These are the activations of a small neural network, seen along a few directions. Each row is one input.
In each table, some parts of the input vary, and every possible input appears once, in random order.
A made-up example of a description, with smaller parts first: line(6) and (point or line(9) or (values(2) and ring(5))).
Shared parts are said once, and a part with two or three values counts as separate values.

Other details of the inputs vary at random and push rows far along two fixed directions, the same in every table; ignore that.

Table:
r1: [-.59 .16 -.39 -.39 -.23 -.03 -.02 -.30 -.26 .22 .02 .04 -.05 .43]
r2: [-.52 .13 -.39 -.30 -.22 .03 .01 -.28 -.23 .16 .04 -.01 .01 .39]
r3: [.55 -.22 -.27 .63 .31 .48 .45 .16 .47 -.13 .21 .36 .61 -.80]
r4: [-.37 .14 -.47 -.15 .04 -.10 .26 -.22 -.33 .40 .08 .19 -.01 .22]
r5: [.27 .01 .95 .14 -.03 -.45 -.49 .28 -.04 -.25 -.16 -.33 -.61 .04]
r6: [-.35 .18 -.40 -.26 -.01 -.20 .14 -.19 -.36 .40 .02 .07 -.10 .29]
r7: [.23 -.17 -.30 .48 .15 .66 .38 .10 .49 -.19 .20 .38 .73 -.67]
r8: [-.43 .17 -.38 -.33 -.02 -.14 -.01 -.20 -.34 .33 -.06 .03 -.08 .39]
r9: [.01 .00 -.01 .83 .01 .29 .27 .17 .29 -.12 .32 .57 .29 -.59]
r10: [.44 -.17 -.23 .41 .19 .42 .28 .14 .41 -.16 .15 .30 .58 -.56]
r11: [.56 -.26 .81 -.36 .05 -.22 -.41 .20 .10 -.38 -.34 -.59 -.39 .08]
r12: [-.74 .37 -.12 .12 -.21 -.30 -.03 -.07 -.36 .37 .15 .27 -.27 .34]
r13: [.50 -.19 .64 -.30 .06 -.18 -.31 .18 .18 -.36 -.26 -.57 -.30 .04]
r14: [.76 -.36 .90 -.20 -.03 -.14 -.52 .17 .28 -.55 -.33 -.70 -.37 .01]
r15: [-.32 .22 -.34 -.31 -.05 -.14 -.02 -.15 -.30 .26 -.05 -.01 -.06 .37]
Description of these inputs: values(3) and (point or line(4)).
Which other rows does r10 become when the values(3) part takes its other values? List them by row number.
Answer: r8, r15

Table:
r16: [-.03 .07 -.36 -.34 .07 .02 -.08 -.14 -.16 .05 -.05 -.09 .05 .31]
r17: [-.27 .03 -.32 .07 -.14 .27 -.01 -.14 .11 -.06 .10 .28 .21 -.06]
r18: [.76 -.17 .24 .22 .12 .13 .14 .27 .45 -.25 -.04 -.03 .29 -.48]
r19: [-.32 .14 .00 .03 -.22 -.11 -.02 -.21 -.16 .07 .09 -.03 -.05 .14]
r20: [.04 .06 .02 .21 .07 -.14 -.19 .02 -.15 .03 .09 .10 -.23 -.01]
r21: [-.49 .17 .16 .05 -.12 -.15 -.04 .04 -.20 .12 .07 .11 -.27 .22]
r22: [.26 -.16 .60 -.12 -.08 -.01 -.47 .11 .20 -.44 -.14 -.37 -.23 -.01]
r23: [-.15 -.15 -.55 .33 .20 .20 .41 -.12 -.09 .39 .18 .41 .09 -.29]
r24: [-.17 .20 -.01 -.25 -.11 -.19 .11 -.06 -.22 .13 -.07 -.15 .02 .25]
r25: [-.20 -.01 -.49 .13 -.04 .30 -.06 -.24 .08 .01 .20 .23 .24 -.04]
r26: [.04 -.19 .15 .29 -.06 .44 .03 .08 .45 -.35 .08 .13 .28 -.41]
r27: [-.11 .08 -.15 -.52 -.06 -.10 -.14 -.03 -.11 .04 -.19 -.11 -.07 .36]
r28: [-.05 .14 -.55 .21 .23 .10 .27 .05 -.12 .25 .18 .38 .30 -.13]
r29: [-.27 .18 -.02 .08 -.08 -.22 -.10 .03 -.22 .15 .05 .22 -.25 .18]
r30: [.29 -.03 .12 .31 .22 .12 .15 .33 .18 -.11 .06 .15 .26 -.34]
r31: [.24 -.07 .30 .18 .19 .08 .16 .41 .23 -.11 -.02 .08 .12 -.28]
r32: [.51 -.15 .28 .22 -.01 -.09 -.24 -.07 .16 -.19 .01 -.23 -.14 -.14]
r33: [.17 -.07 .37 .46 .08 .07 -.07 .23 .15 -.23 .09 .11 -.05 -.28]
r34: [-.35 .09 -.06 -.42 -.09 .07 .07 -.01 -.06 .02 -.12 -.11 .07 .28]
r35: [.12 .15 -.18 -.27 .01 -.28 .01 -.12 -.24 .21 -.08 -.19 -.06 .33]
r36: [-.24 .09 -.14 -.38 -.04 .05 -.01 -.01 -.07 .01 -.09 -.09 .11 .24]
r37: [.22 -.14 .43 .32 -.14 .09 .07 .05 .31 -.27 .01 -.07 .03 -.31]
r38: [-.03 .04 .26 -.27 -.07 -.15 .11 .08 -.02 .05 -.14 -.24 -.03 .10]
r39: [-.20 -.26 -.25 -.37 .02 .05 -.06 -.33 -.16 .17 -.11 -.20 -.22 .18]
r40: [.38 -.05 .78 -.24 -.16 -.53 -.54 .01 -.08 -.23 -.27 -.57 -.62 .25]
r41: [-.10 .19 -.11 -.13 .09 -.25 .04 .15 -.22 .23 -.05 .11 -.11 .23]
r42: [-.05 -.19 -.50 .22 .09 .21 .45 -.37 -.03 .31 .17 .13 .25 -.28]
The inputs of r19 and r33 match in every part but one. If r18 is changed in the same way as r19 into r33, which row does it become?
Answer: r41
What is each input in this table made of?
Answer: values(3) and (point or (values(2) and line(4)))
Which other rows agree with r22 in the values(3) part? List them by row number.
Answer: r16, r17, r25, r26, r27, r34, r36, r39
Which other rows does r37 become when the line(4) part takes its other values? List them by row number.
Answer: r19, r32, r40
